Here are a small network's activations along a few directions, averaged over the inputs that share one value of a field.
Related values have similar rows: they may be neighbours, one step apart, or belong to one group.
Strong random noise was added to every row along 4 fixed directions; ignore it. To show where, here is one row again and again, with new noise each time:
[-204   33   88 -112  -17 -133   94   -9 -165  -16  222  226 -486   54
  361  230]
[-139  247  117  -24  270 -109  -48  -76  -83  -44   51   36 -321   77
  148  -29]
[-159  485  300 -172  475 -138 -154 -174 -116  -18   58   35 -383   30
   59 -113]
[ -55  220  -34  347  345 -103   -5  116   -6 -332   -3  140 -272  250
  394  -49]
[ -99  409  100   19  485   16 -283 -236    7  119  -30 -344  -43   38
 -359 -252]
[ -51  102 -136  276  240  -21  -55  -19   48  -70 -113 -195  -40  156
    3 -157]


Soz, 13 values:
d12: [ -57  121  195 -403   32 -110  -87 -295   46  272 -316 -124  218 -264
 -410 -287]
d10: [-234   95  332 -660 -257  133 -130 -252 -265  474  611  172 -277 -344
 -349  435]
d3: [ 179 -210 -254  308 -132 -103  285  184  192 -282 -300  131  346  -24
  118 -215]
d1: [  56  149  199  -42   19 -362  249  210  -16 -707 -187  632 -161  -25
  772 -145]
d11: [ 199 -210 -170  260  -68  173   44  149  173   40 -289  -96  242  195
   37  -39]
d9: [  78  -39  310 -539 -121 -205  417  -11 -180   97 -408  197 -318  -48
  339   50]
d13: [ 320  357  213  206  413  211 -460   54   58 -347  302   84  229   60
 -172 -139]
d8: [  65 -141  -68 -179 -258 -165  283   76   10  205 -500 -209   39   65
   33 -137]
d2: [ 262  333  315 -156  442   76 -298  -73  155   75 -178 -130  349 -177
 -308 -480]
d5: [  44 -250  -34 -131 -301   30   36    3   60   19  102  135  195 -188
  -12   94]
d6: [-168 -298 -324   -7 -286  120   71 -143   60  350 -230 -607  210  -14
 -433 -116]
d4: [ -68  283   61   25  360 -176   33  -29  -23 -117 -349  -60  -88   99
  144 -243]
d7: [ 309  732  342  176  956  -21 -405  -31  136 -436 -247   33  298  -29
 -181 -552]
Soz is arranged as a line.
Q: List every value one step from d3, in the order listed.
A: d12, d1
Q: List every value one step from d8, in the order listed.
A: d9, d4

Deba, 13 values:
u6: [ -46  -61   53   14 -137  -87  276  180  -98 -179 -223  240 -216  218
  480  131]
u11: [  67 -210 -165   96  -93 -215  399   98  118 -235 -708  117   84  -15
  447 -427]
u4: [ -50  307  200 -335  212  -62    1 -225   42  102 -236 -138  161 -226
 -298 -394]
u1: [  74 -124  -47 -126 -200  112  -75  -61   41   95  199  -40  103 -247
 -229  153]
u12: [ 275   20   27   -6  306 -386  162  149  103 -220 -694  123   56  -90
  469 -449]
u3: [  95  -89   61   56  -95  185 -225  135 -127 -146  586  419 -137   55
  216  420]
u8: [-131   24 -178  194   79  -22  -15 -103  -54   49   54 -272   58  150
 -109  -92]
u5: [  -4   23  -62  188  -46  -62  107  113  106 -229 -107  181  -80  142
  203   60]
u13: [  57   12  398 -598 -269    1 -110 -125 -140  275  456  193 -214 -228
 -171  372]
u10: [ 213  280 -193  557  526  257 -326   21  260 -261   54 -251  519  116
 -407 -442]
u7: [-217    0 -150  209  134  -41  -34  -72   48   77  -16 -308   -8  169
  -93 -124]
u2: [ -61 -317 -212  176 -219  122  115   47   44  223 -168 -386   57  137
 -179   51]
u9: [  55   76 -182  401  125  132 -133  129   17  -79  -55 -136  146  150
 -110   75]
Deba is arranged as a line.
Q: List every value one step from u4, in the order listed.
A: u11, u10
Q: List every value one step from u7, in the order listed.
A: u8, u2
Q: List every value one step from u3, in the order listed.
A: u12, u13
Q: How many steps from neighbour to neighbour lead from u6 to u5, at the fewest?
A: 2
